These are the activations of a small neural network, seen along a few directions. Each row is one input.
Each table varies a few parts of the input and shows all the possible inputs, shuffled.
Descriptions start from the smaller parts, as in this example, which fits no table here: one of 5 places around a ring, together with either a single point or one of 11 places along a line or (one of 3 separate values, together with one of 4 places along a line).
Shared parts are said once, and a part with two or three values counts as separate values.
In the rows, zero is written as 128.

Other details of the inputs vary at random and push rows far along three fixed directions, the same in every table; ignore that.

Table:
row 1: [146 106 101  92 154 194 127 110 131 141 104 101]
row 2: [108  75 101 136 134 156  91 128 128 146 177 113]
row 3: [155 139 161 131 145 182 163 132 156 163  75 108]
row 4: [128 131 183 189  84  30 128 114 120 126 140 170]
row 5: [132 135 123  71 143 112 128 117  96 103 128 120]
row 6: [144 109 158 147 105  76 117 125 136 138 178 131]
row 7: [ 97 111 145 158  85 105 140 168 117 139 159 151]
row 8: [152 113  89 114 160 182 126 119 159 113  91  94]
row 9: [126 155 119  89 164 100 114 131 115 102 113 130]
row 10: [100 127 132 169 147 179  86 126 133 126 174 142]
row 11: [100 121 122 120 139  88  78 117  84  87 211 141]
row 12: [143 122 194 171  88  86 160 154 156 150 142 148]
row 13: [121 129 165 170  70  97 170 172 131 180 136 167]
row 14: [141 140 148 113 144 189 148 128 177 163  72 114]
row 15: [127 139 107  85 115 112 132 122  82 102 127 103]
row 16: [119 104  89 153 126 168  97 117 115 148 182 133]
row 17: [107 164 142  94 145 126 129 132 102  88 123 136]
row 18: [131 135 124  79 138 104 129 119  92  99 133 101]
row 19: [ 95 147 132  84 127 119 134 140 120  87 122 124]
row 20: [106 112 101 150 120  81 107 148  88  73 190 160]
row 21: [137 171 125 103 160 105 111 120 107  90 119 145]
row 22: [130 101 109 167 173 154  88 125 140 118 172 141]
row 23: [ 96 100 106 171 121 182 113 143 120 118 169 114]
row 24: [149  90 157 163 101  65 158 171 141 153 139 162]
row 25: [ 89 156 127 117 144 108 137  76  93  95 102 142]
row 26: [112 117 105 165 167 149  64 125 140 132 175 136]
row 27: [115 139 103  71 117 112 124 127  92 121 120 113]
row 28: [133 135  82  95 132 191 118 105 143 160 105 102]
row 29: [143 115 110 166 125 142 135 146 149 176 124 146]
row 30: [101  96 122 163 145 180 111 138 132 118 170 110]
row 31: [117 124 163 175 123 150 115 145 154 175 147 146]
row 32: [130 171 144 114  82 106 175 145 122 126  96 134]
row 33: [123 140 112  85 159 101 125 138 113  97 112 126]
row 34: [ 94 134 109 130 165 181 124  70 138 152  75 113]
row 35: [120  85  94 148 126 167  98 121 117 137 178 124]
row 36: [102 128 129 170 134 170  82 121 150 121 174 120]
row 37: [152 140  82 125 160 193 134 120 137 141  88 128]
row 38: [113 123 158 179 109  82 107 106 134 137 133 164]
row 39: [131 144  98 106 134 108 136 136  94  81 114 118]
row 40: [156 150 106 123 172 178 101 102 164 127  96 103]
row 41: [108 130 142 169  87 114 147 157 110 135 165 169]
row 42: [126 171 138 114  99 123 175 147 102 126  95 130]
row 43: [119 149 128  71 144  99 108 117 101 121 131 117]
row 44: [144  78 141 147 116 130 124 130 163 171 158 126]
row 45: [ 82 135 102 143 107 157 113 139 128 120 160 137]
row 46: [133 118 115 152 166 132 101 126 127 106 157 122]
row 47: [110 126 117 102 162 201 127 133 144 141  96 102]
row 48: [132 137 196 168  85  89 148 154 158 163 140 166]
row 49: [134  97 140 154 120  75 129 152 148 120 162 153]
row 50: [115 129 123 124 143 134  76 112 122 149 166 123]
row 51: [130 130 116  78 127 113 135 122  90  99 124  99]
row 52: [119  96 143 150 117 165 147 157 152 165 121 129]
row 53: [126 141 153 164 130 102 120  98 109 126 106 140]
row 54: [109 150 138  87 139 128 145 139 102  88 115 131]
row 55: [ 78 123 120 145 101 109 117 154  84  79 188 153]
row 56: [167 153 152 111 131  73 152 132 141 113  96 132]
row 57: [133 150 132  84 144 103 118 111  94 104 134 106]
row 58: [161 142 129 113 103  82 166 143 130 110  89 130]
row 59: [ 89 157 127 123 140 105 139  76  91  93 103 121]
row 60: [150 140 128 105 104  83 165 148 133 119  88 142]
row 61: [142  92 137 162 119  87 141 156 124 114 160 162]
row 62: [132  96 146 156 119 173 155 151 147 150 123 138]
row 63: [149 138 170 123 136 164 165 144 166 188  68 126]
row 64: [127 171 121  96 149  98 104 120 127  93 118 136]
row 65: [159 101 138 156 128 103 139 141 159 128 136 131]
row 66: [117 143  96  93 134 104 126 142 101  97 111 130]
row 67: [112  75 100 135 125 156  92 122 143 134 179 113]
row 68: [162 118 154 157 129 142 118 114 143 178 143 118]
row 69: [112 113 144 166  74 104 144 157 129 118 161 139]
row 70: [117 112 117 145 138 153  67 105 148 147 183 122]
row 71: [164 165 164  96 107  79 138 112 129 140 109 122]
row 72: [134 102 151 159 117 155 145 143 166 145 132 118]
row 73: [182 133 130 121  99 154 169 118 160 194  77 110]
row 74: [174 129 136 121 157 155 146 125 184 164  70 124]
row 75: [128 140 104  80 106 107 125 117 102  97 127 102]
row 76: [185 136 171 117 122  68 195 152 132 135  76 136]
row 77: [135 116  87  91 132 189 119 109 145 149 101  94]
row 78: [112 109  77 167 133 157  94 131 147 129 167 139]
row 79: [132 141 161 108 102 107 183 156 110 113  94 124]
row 80: [125 119 103 174 171 162  71 116 134 114 174 121]
row 81: [115  80  91 156 144 152  96 136 154 112 166 128]
row 82: [173 130 212 191  95 125 180 153 167 202 104 149]
row 83: [ 98 134 108 130 157 181 126  63 153 140  77 113]
row 84: [111 134 117  65 141 100 113 123  95 110 136 112]
row 85: [103 144 124  91 115 123 140 138 113  75 119 110]
row 86: [116 141 115 133 170 180  94  82 135 152  68 120]
row 87: [ 91 153 114  89 105 127 137 143 110  88 115 125]
row 88: [148 148 152  77 121  89 140 119 132 138 107 125]
row 89: [140 122 120 174  95  83 134 145 134 125 162 152]
row 90: [111 157  99  77 116 109 121 124  87 129 129 123]
row 91: [ 92 143 123  83 116 124 138 143 115  83 117 123]
row 92: [182 114 133 124 164 165 163 132 162 156  71 128]
row 93: [129 130 113  75 116 104 126 117 107  92 129 100]
row 94: [137 167 137  81 141 109 111 105  97 116 125 131]
row 95: [182 132 133 125 108 159 176 123 140 199  78 111]
row 96: [134 134 134 145 141 170 158  67 166 161  53 108]
row 97: [167  96 160 138 102 101 150 130 154 163 136 119]
row 98: [113 165 132 118 150 111 108  87  92  97  90 147]
row 99: [123 109  81 180 141 161 103 131 124 125 169 127]
row 100: [142  93 137 169 115  84 143 156 122 113 160 142]
Each input here is: one of 5 places around a ring, together with either one of 2 separate values or (one of 3 separate values, together with one of 6 places along a line).
- The inputs of row 93 and row 67 match in every part but the place on the ring of 5. If row 58 is changed in the same way as row 93 into row 67, which row does it become? => row 60
- The inputs of row 100 and row 8 match in every part but the place on the ring of 5. If row 3 is changed in the same way as row 100 into row 8, which row does it become? => row 12
- The inputs of row 36 and row 10 match in every part but the place on the ring of 5. If row 69 is changed in the same way as row 36 into row 10, which row does it become? => row 55
- Start at row 98 and move only the place on the ring of 5, one step at a time. The first step leads to row 53. Which rows follow, in order? => row 4, row 38, row 86
- Which other rows does row 76 become when the place on the ring of 5 takes its other values? List them by row number. => row 33, row 49, row 65, row 92
- Which other rows does row 7 become when the place on the line of 6 takes its other values? List them by row number. => row 13, row 31, row 47, row 52, row 63
- Which other rows does row 97 become when the choice among 3 separate values takes its other values? List them by row number. => row 65, row 72

Table:
row 101: [ 82 155 116  87 123 110 129 160  97  58 151 127]
row 102: [117 107 167 184  94  59 155 144 120 116 150 171]
row 103: [122 169 124 107 150 144 148  98 121 114  50 127]
row 104: [117 135 143  96 140 103 107 123 119 102 147 128]
row 105: [ 96 179 134  86 133  88  86  97  86 100 158 125]
row 106: [216  97 217 145  82 100 210 160 183 227  91 134]
row 107: [105 149  80  40 160 183 107 124 119  93 115  82]
row 108: [122 129 115  82 119  92 144 120 103  99 116 119]
row 109: [101 120  76 106 106 140 101 123  87 113 166 106]
row 110: [180  83 164 196 134 135 146 155 192 207 109 142]
row 111: [113 118 162 143  62  66 138 184 113 132 190 163]
row 112: [144 194 149  99 123 120 176  94 116 145  29 128]
row 113: [142 187 170 110 133 139 154 113 137 154  64 129]
row 114: [133 133  78  65 136 171 137 107 112 124  93  79]
row 115: [195 140 133 144 139 137 165 124 170 140  60 123]
row 116: [111 104 160 145  78  64 137 178 122 119 200 154]
row 117: [147 121 135 152 101  19 121 138 126  94 172 160]
row 118: [104 109 138 140 104  45 114 120  95  96 181 153]
row 119: [108 149 143  94 131 109 145 153 115  76 124 130]
row 120: [125 165 118  97 134 131 130  79 122 147  75 123]
row 121: [207 101 191 169 113  91 184 159 190 224  73 147]
row 122: [105 113 135 183 134  70  95 158 108  92 194 148]
row 123: [119  80 120 189 167 213  61 102 179 180 177 118]
row 124: [160  75 133 172 104 206 126 152 177 221 156 110]
row 125: [104  69  52 184 183 202  38 127 134 113 230 135]
row 126: [149 143 131 118  91 151 200 153 138 162  48 132]
row 127: [ 96  80  70 171 183 167  27 116 126 111 220 101]
row 128: [119 182 145  93 160 145 133 117 127 106  72 128]
row 129: [121 134 142  98 138 100  99 117 106 100 163 118]
row 130: [148 112 198 128  75  28 170 170 131 140 157 158]
row 131: [173 149  93  90 157 130 117  97 137 106  91 100]
row 132: [104 136  71  64 164 175 115 101 108  79  96  88]
row 133: [157 130 115  74 133 141 159 106 121 136  74  90]
row 134: [183 154 133 127 138 119 174 131 166 121  45 136]
row 135: [ 98  94  81 186 192 203  67 134 156 115 159 116]
row 136: [132 163  78  84 183 165 125 131 110  83  91 131]
row 137: [119  68  67 208 163 176  46 112 167 107 210 125]
row 138: [108  66  73 170 169 211  56  81 138 136 186  94]
row 139: [107  79  88 180 129 202 129 138 154 140 146 118]
row 140: [127 177 139  94 166 165 122 106 125 115  79 111]
row 141: [111 115 164 125  99  57 131 163 113  97 184 149]
row 142: [123 146  85  67 114 154 143 123 107 129  85 104]
row 143: [160 101 147 203 137 191 146 104 174 201  88 128]
row 144: [174  84 149 155  81 127 192 147 169 207 100 133]
row 145: [194  83 141 175 129 134 150 151 171 204 131 159]
row 146: [181 155 182 102 130 122 157 111 150 186  68 120]
row 147: [ 83 144 155 153 113  76  87 123 111 115 195 161]
row 148: [138 138 104  74 122 152 169 127 127 130  65 104]
row 149: [104 165 118 104 120  84 105  82  84 115 135 127]
row 150: [121 154  96  85 160 146  99  71 100 115  98  97]
row 151: [110 100 124 186 151 198  68  98 173 186 175 125]
row 152: [114 115 173 146 111  65 115 147 121 108 183 157]
row 153: [112 127 155 149  94  29 122 116  97 119 163 163]
row 154: [152  68 124 163 126 207 119 141 180 198 164  99]
row 155: [104 163 154  96 139  93 132 139 107  70 120 141]
row 156: [101 148  98  83  95 104 137 140  83  96 123 128]
row 157: [133 119 119 126 134 161 166 129 142 125  78 118]
row 158: [107 141  74  90 142 181 135 119 105  90 101  91]
row 159: [110 145 112 115  88 111 151 148  86 105 126 131]
row 160: [105 166  94  97 156 171 107  73 119 126  79 111]
row 161: [ 68 181 110 116 130  93 110  98  80  70 125 147]
row 162: [115 182 126  59 170 149 107  99 116  99  81 109]
row 163: [156 133 158 111 133 156 168 146 150 140  87 112]
row 164: [119 131 168 158  90  32 138 124 104 125 147 170]
row 165: [133 161 119  84 153 147 150 100 108  97  57 107]
row 166: [ 89 135  94 104 137 119 118 120  82  55 145 111]
row 167: [167  84 170 198 142 204 140 135 195 197 120 126]
row 168: [110 124 164 160  68  84 155 192 122 130 170 167]
row 169: [ 78 112 112 202 164 216  62 108 162 144 181 133]
row 170: [117 138 164 139  66  73 154 185 102 120 169 155]
row 171: [118 122 112 158 133  81 105 155  87  82 202 166]
row 172: [145 100 135 139 100 170 136 158 162 189 139 125]
row 173: [112  92 153 176  98  60 122 131 115 117 183 162]
row 174: [156 136 112 101 137  83 122 135  94 113 152 143]
row 175: [162 143 158 104 113 153 189 160 151 155  74 113]
- Describe the family of inputs behind these rows. => one of 5 places along a line, together with either one of 3 separate values or (one of 2 separate values, together with one of 6 places along a line)
- The inputs of row 151 and row 147 match in every part but the place on the line of 5. If row 142 is changed in the same way as row 151 into row 147, which row does it become? => row 156
- The inputs of row 171 and row 136 match in every part but the place on the line of 5. If row 163 is changed in the same way as row 171 into row 136, which row does it become? => row 119
- Which other rows does row 139 become when the place on the line of 5 takes its other values? List them by row number. => row 114, row 144, row 148, row 158
- Which other rows does row 122 become when the choice among 3 separate values takes its other values? List them by row number. => row 115, row 171
- Which other rows does row 144 become when the choice among 2 separate values takes its other values? List them by row number. => row 107
- Which other rows does row 136 become when the choice among 3 separate values takes its other values? List them by row number. => row 134, row 135
- Which other rows does row 139 become when the place on the line of 6 takes its other values? List them by row number. => row 102, row 103, row 126, row 157, row 161
- Start at row 138 and move only the place on the line of 5, one step at a time. The first step leads to row 118. Which rows follow, in order? => row 173, row 165, row 102
